A small network was shown many inputs. Here are its activations along a few directions, one row for each input.
In each table, some parts of the input vary, and every possible input appears once, in random order.
Descriptions start from the smaller parts, as in this example, which fits no table here: one of 5 places around a ring, together with either a single point or one of 11 places around a ring or (one of 3 separate values, together with one of 6 places along a line).
Shared parts are said once, and a part with two or three values counts as separate values.

Other details of the inputs shift rows strongly along three fixed directions, in all tables alike. That doesn't count.

Rows:
x1: [ 53 -52  -7  15  -6  17 -10  -6 -29  11  11  26  82]
x2: [  29   54  -42   36   27  -65 -108   77    2   19   42   11  -56]
x3: [ -9 -23  27  -3  -8  14  53 -27 -55 -10 -18   6  22]
x4: [-38  93  26 -51  45  -4 -26  37  55  34  18  26 -63]
x5: [  8   3  17   2   7   8  -2  29 -14  -6  -7  -1   9]
x6: [-41  48  22 -48  57  76  95  21 -39 -12  48   3 -35]
x7: [  47   43  -41   22    8  -44 -102   41   -1    9   33   -8  -34]
x8: [ 32 -49   2  25  -2 -22  -5  -3 -67   5   2  26  73]
x9: [-10  20 -15   8 -19 -34 -16 -26  41  -7 -27 -15 -26]
x10: [ 31 -60 -24  25 -43 -19 -43 -23  -4  21 -23  -3  41]
x11: [ 41   5 -21  20  14 -38 -68  49 -50  10  37  31   5]
x12: [ -1  34 -25  24  -1 -28 -32  31  33   5   2  25 -25]
x13: [ 18  21  -2  -2   2 -41 -30  -5  29   8 -32 -27 -25]
x14: [-32  -7  20 -13  -2 -24  11 -25  49 -22 -52 -32 -51]
x15: [ 37  -2 -27  21 -15   9 -82  37 -15 -11  48  16  34]
x16: [-18   5   7  -7   0  -1  27 -11  71  17 -60 -30 -22]
x17: [-27   5  49 -73  39  52  74   9 -18 -16  56 -19 -12]
x18: [-17  70  25 -77  77  67  82  59 -47   5  67   5 -29]
x19: [ 21 -43 -31  36 -36 -40 -37 -37  -2  -9 -13  21  48]
x20: [ 40 -60  -3  15 -19  34 -29  -5 -45 -11  12  14  69]
x21: [  21   11   -6    3   37   19  -38   54 -102  -18   91   15   21]
x22: [-12  44   9 -10  28 -29 -41  57   0  -8  13 -15 -65]
x23: [-14 -54  29  27 -23 -28  14 -25 -17 -15 -59 -13  38]
x24: [ 26  -9 -31  21 -10 -65 -73   3  29  18 -44 -22   5]
x25: [ 34 -42 -25  24 -24  23 -12 -19 -25  -4  28  38  78]
x26: [ -1  10  15 -29  34  72  30  22 -40 -24  71   3   5]
x27: [ 23  62 -13   4  17 -18 -52  60  19  18   2   3 -62]
x28: [ -9   9  13  -2 -17   7  24 -21  66   7 -56 -20 -41]
x29: [ 32  23 -16  11   7  24 -27  18  -2   7  32   2  -7]
x30: [-14   0  15 -11 -24 -11  23 -29  60  11 -42 -28 -49]
x31: [-19 -30  -5 -18 -21  32  48 -40 -16  -4  21  -1  39]
x32: [-14  17   0 -10  11  -9  13   3  57  10  18 -12 -62]
x33: [-15 -11  20 -14  -4 -27  32 -22  75  16 -36 -21 -35]
x34: [  1 -20  25  -5 -17  27  55 -39  25   5 -48 -15  24]
x35: [  8 -73   3  14 -38 -11  19 -52  19   8 -33   6  28]
x36: [  9  62 -18  -7   6  12 -28  28  38   4  29  -3 -38]
x37: [ 24 -26 -10  -5 -14  -8 -13  -4  -2  23   0 -13  32]
x38: [-11   4  -4  -3  26  19  24  13 -71  -3  36   5  17]
x39: [-16  76  22 -30  39 -21  12  46  12   8   5 -24 -72]
x40: [ 45  22 -28  15   2  29 -41  40 -83   0  73  41  53]
x41: [ 11 -47  12  -3 -23   5 -14 -12  -5  -6   4  -9  14]
x42: [-51 -13  56 -16 -19  23  21 -46  15   3 -48  14  34]
x43: [-24 -34   5 -18  -6   3  52 -52   1  -7 -46 -16   8]
x44: [-18  28  11 -30  40  -2  29  30 -33   6  15 -11  -9]
x45: [-14 -21  -8  -9 -14  49  49 -32 -10  -9   7   8  48]
x46: [ 51   9 -34  24  -2 -26 -87  43  39  23   8  15 -19]
x47: [ 28   3   4  17 -24  -1 -81 -10 -29  33  -7  37  64]
x48: [-11 -41  -1  -8 -10  34  49 -38 -24   2  15  -9  31]
x49: [-54  61  -2 -23  23 -13  27  21  16  -4   6 -13 -58]
x50: [ -8 -70   8  29 -43   0   7 -49  11 -14 -24 -17  29]
x51: [ -3  13  -8  24 -24 -37 -91  -4  37  45 -52  17  23]
x52: [ -3 -44  -4  19 -60  -2  15 -61  15  -4 -24  -5  38]
x53: [-21 -29   4  37 -47 -22  21 -46 -17 -15 -46   4  37]
x54: [ 39  67 -33  32  12 -23 -84  72   5  17  30   8 -46]
x55: [  9 -59   8  12 -15 -31  24 -53   8  -3 -49   0  42]
x56: [  9  44 -29  -8  10 -30 -57  40  51  16  54   4 -55]
x57: [-22   8  20   6   5 -22  43  -2  61  10 -61  -1 -31]
x58: [ -7 -39   4  -4   8  15  56 -48 -27 -20   9  10  26]
x59: [-17  35   4 -29  36  19  35  28 -62 -16  77  33   0]
x60: [-17 -19  19  13  -8  16  56 -32 -53 -15  -7   1  23]
x61: [-28  44  -6 -23  20  31  40  24 -11  -5  26  13 -14]
x62: [  1 -20  11  17 -17 -15 -20  -4  63   0 -55 -25  -3]
x63: [ 17  36 -26 -10  22   4 -45  43  32  21   9 -10 -39]
x64: [  25    0  -13  -13   29   17  -17   38 -104    5   57   19   35]
x65: [-16  33   6 -34  38  39  45  29 -20   6  13   6 -28]
x66: [ -1 -21  -7   8  -8 -47 -10 -29  47   0 -50  -5 -26]
x67: [ 48 -28 -28  37   8  18 -28  22 -77   3  51  48  62]
x68: [ 21  -5  22 -33   4  32  35 -10 -29   9  32  -8  20]
x69: [  1   9  29 -58  49  36  32  15 -57 -25  60  -8   7]
x70: [-43  19  16  15   5  -1  26   7  51 -16 -38 -19 -59]
x71: [-11  47   6 -25  14  10  17   9  35   8  30 -26 -70]
x72: [-47   6  10  -5 -15 -23  14 -31  57 -32 -37 -26 -40]
x73: [ 13  -6 -21  39 -19 -35 -79  30 -47 -19  24  13  30]
x74: [-42  -3  34 -43  30  47  88 -31 -27 -42  27 -17 -15]
x75: [ 35 -52 -27  55 -33  -8 -34 -21  14   7 -17  19  44]
x76: [-23  -1 -28  12 -22 -40 -16 -31  46  -3 -43 -18 -11]
x77: [-35   6  -8   1   1 -22  23 -33  47  -4 -45 -32 -43]
x78: [ 35   5 -13  46 -26 -47 -59  21  28  22 -55  -1   4]
x79: [-21 -39  15 -17 -25  35  38 -34 -17 -26  30  -2  35]
x80: [-32   6  13 -36  25  74  96 -22  -8  -7  19 -10  -1]
x81: [ 31 -54   0  28 -19  19 -18   5 -65 -12  -1  25  67]
x82: [-25   5  13   7  -1 -15  39  -6  57   5 -58   6 -46]
x83: [  9 -33   4   3 -20  -9  16 -49  -9  -8 -40  -7  15]
x84: [-52  14  13  15 -21 -10  23  -6  59 -24 -48  -9 -37]
Each input here is: one of 4 separate values, together with either a single point or (one of 4 places along a line, together with one of 5 places around a ring).
Q: Changing only the choice among 4 separate values turns x56 into x79. The same change can be made to x57. Which row results?
A: x5
Q: Changing only the choice among 4 separate values turns x36 into x45. The same change can be made to x40. Which row results?
A: x61
Q: Changing only the choice among 4 separate values turns x4 into x47. The same change can be made to x66. Which row results?
A: x83
Q: A walk changes only the place on the ring of 5. It starts at x82 and steps to x11. List the rest of the walk in order.
A: x66, x35, x46
Q: Which other rows does x70 become when the place on the line of 4 takes its other values? List them by row number.
A: x5, x81, x84
Q: Which other rows does x30 become when the choice among 4 separate values takes its other values? List them by row number.
A: x10, x35, x41

Rows:
x85: [ 35  24 -17 -34  38  35 -23  46 -48  13  85   7  -2]
x86: [ 36  13 -27   5   3 -35 -88  33   4   1  42   9  -9]
x87: [ -2 -12 -11  24 -33 -53 -47  -7  66  16 -48  -5 -17]
x88: [ -7 -53  -1  29 -38  10  10 -33  -6 -14 -30   0  50]
x89: [ 43 -18  -8  -9   9  22 -17  16 -56   3  51  -4  37]
x90: [  3 -57  -2  41 -13 -27  19 -20 -27 -26 -25  10  29]
x91: [ 48 -37 -29  30 -23   5 -45 -10 -55  13  28  28  74]
x92: [ -4   2  -9  31 -30 -42 -53 -11  65  18 -46  -2 -14]
x93: [  21  -32  -10   27   -7  -28  -38    7 -103   -1    2   16   75]
x94: [ -4  33  -9   7  -4 -20 -17   0  55  19 -23  -5 -32]
x95: [ -8 -38   9  -5 -12   6  14 -37  18 -13 -19 -10  10]
x96: [-25  54  16 -35  33  36  35  19   9  -1  29  13 -27]
x97: [  6  -4 -14  18 -17 -32 -33  -9  69  23 -54 -18 -33]
x98: [ -2 -16   8 -12  -8  12  45 -31   6   8 -18  10  20]
x99: [ 46 -36 -35  38 -25   9 -43  -4 -57   7  25  33  74]
x100: [ 19 -23 -25  44 -20 -72 -76   3 -44  -8 -32  -4  33]
x101: [  3  31   5 -11   9 -19 -38  35  48  15  -3 -20 -47]
x102: [-29 -10  21   0   5 -15  38 -21 -43  -7 -42   0  22]
x103: [ 26  28 -10 -10  53  10 -12  77 -80  -3  90  28  -4]
x104: [-23 -46  17  14 -32  27  51 -45   5 -11 -49   6  42]
x105: [ 38  -3 -43  38 -15 -19 -73  30 -12   7  19  -4  14]
x106: [ -6 -28 -12  54 -32 -86 -57 -13 -10   0 -77 -18  19]
x107: [ -6  42 -11 -15   9 -28 -18  24  57  16   2 -13 -67]
x108: [-19  11  41 -49  25  45  61  -4   4  -3   6  -6 -13]
x109: [ -9 -34  25  16 -13   8  37 -31 -65 -31 -12   6  35]
x110: [-10 -31  25 -15 -10  13  40 -33   9 -17 -15 -18   9]
x111: [-38 -18  31 -24 -10  14  67 -45  38  -3 -37   1  -6]
x112: [ -6  14 -13  -1  -8 -31 -16   1  51  10 -13 -18 -44]
x113: [ 16  39  11 -15  35  24 -16  56 -91  -7  70  24   3]
x114: [ 27  -6 -27  16  -8  11 -29  11 -41   3  38  20  36]
x115: [ -4   7 -12  31 -21 -19  -7  -8  58   8 -62 -10 -14]
x116: [-18  13  11 -21  11  17  12  -4  -1  -5  34  -2  -4]
x117: [-34 -25  16  -8 -16  40  91 -41   1 -15 -27 -11  12]
x118: [-35 -34  43  20 -24  12  77 -54 -20 -15 -79  10  32]
x119: [-18  10   6 -13   5  33  51  -7   7  -5  -6  -4 -12]
x120: [ -7  14   6 -37  28  30  32   3   1  -1  33 -17 -28]
x121: [-38  16  24 -43  20  34  59 -23   2 -22  31  -5 -19]
x122: [-11 -44  19  39 -33 -12  13 -33 -42 -17 -46   3  38]
x123: [ 62 -57 -19  20 -20   2 -41 -13 -56  -6  23   1  68]
x124: [-38  33  11 -39  24  36  77 -12   5 -25  33 -12 -44]
x125: [-38 -41  40  20 -30  11  74 -57 -22 -17 -75   7  27]
x126: [-11  58 -15  -9  11 -23 -27  28  55  17  13 -17 -69]
x127: [ 17  14  -7   5  -4 -25 -34  19  41  17 -18 -25 -35]
x128: [-12  47 -10   3   5 -18 -40  29  52  12  -2   2 -48]
x129: [ -3  -4   5 -17   7  49  25  11 -41 -11  37  13  30]
x130: [ 25  16 -33  19  -5 -21 -81  28  -2  -4  36  11  -2]
x131: [-19 -21  15 -29   7  28  70 -41  11 -18  -3 -20 -14]
x132: [ 28 -15  -8  20  21   2  -4  37 -72  -3  39  33  31]
x133: [-30  15  13 -36  15  30  70 -27   0 -18  30 -13 -25]
x134: [-25  43   5 -30  27  26  13  23   0  -8  49   0 -31]
x135: [-18  23   4 -26  15  20  31  -5   1  -2  36 -11 -22]
x136: [-21  -5  17   2   7 -17  30 -15 -44  -5 -45   6  32]
x137: [-10 -53  -9  64 -31 -64 -10 -17  25  -6 -72  -6   3]
x138: [ -6  17  -2  -6   5 -19 -34  19  57  16 -13 -16 -45]
x139: [ 27 -41   4  10 -21   8   5 -25 -10  10 -26  -3  40]
x140: [  4 -50   5   6 -18   8  -1 -30  -5  -1 -12  -3  40]
x141: [ -2  36 -25   7   2 -21 -28  23  47  -9  -2 -24 -60]
x142: [  0  31  -4  20  28 -39 -13  44  24   7 -17   8 -44]
x143: [  4  34   0  -9  16 -15 -40  26  62  22 -17  -6 -42]
x144: [ 13  43  14 -40  38  28  22  29   4  13  24  -8 -28]
x145: [ 53   9 -13   9   5 -15 -85  44   0  23  13  11  19]
x146: [ 24 -32 -16  14 -12  21 -24   0 -50 -22  31  16  53]
x147: [ 18 -10  -1 -18  10  14 -15  10 -40  -2  54  16  29]
x148: [-13  13   0   1  -3  15  34 -18  17   3 -17   6   0]
x149: [-14  -6  -9  27 -31 -23 -21 -11  42   6 -34  -2  -5]
x150: [-14  -9  14   3 -14  10  18 -31  19   6 -25  11  24]
x151: [-30  42  18 -43  27  29  31  13   7   0  42   0 -32]
x152: [ -4  33   5 -41  28  21  30  14   2   8  36   5 -32]
x153: [ -3  52  -9   5  11 -14 -41  43  56  12 -14  -3 -44]
x154: [ 14  11 -11   9   0 -20 -27   4  54  24 -35 -11 -25]
x155: [ 29 -26   0  -2  -4  14 -10  -4 -39   8  23  32  60]
x156: [  0  -8   3  16 -23 -40 -42  -1  66  10 -48 -30 -27]
x157: [-33  23  20 -55  26  25  81 -18  17 -19  26 -14 -50]
x158: [ -5  -4  16 -27  15  29  20  -5   6   6   7   3  -1]
x159: [ 26  41 -25 -19  36  31 -26  50 -60  -1 103  14  -1]
Q: Changing only one part turns x151 into x150. The same change can be made to x127. Which row results?
A: x144
Q: Changing only one part turns x142 into x132. The same change can be made to x154. Which row results?
A: x97
Q: Describe the family of inputs behind these rows.
A: one of 5 places along a line, together with either one of 3 separate values or (one of 2 separate values, together with one of 6 places along a line)
Q: Which other rows does x140 become when the place on the line of 6 takes its other values? List them by row number.
A: x88, x116, x134, x147, x156
Q: Which other rows does x115 become when the place on the line of 5 takes its other values? List them by row number.
A: x105, x117, x119, x141
Q: Which other rows does x114 become when the choice among 2 separate values takes its other values? List them by row number.
A: x149
Q: Which other rows does x110 become when the place on the line of 5 takes its other values? List them by row number.
A: x101, x108, x145, x156
Q: Which other rows does x132 become when the choice among 3 separate values takes its other values? List them by row number.
A: x102, x125
Q: Which other rows does x93 become when the choice among 3 separate values takes its other values? List them by row number.
A: x103, x113
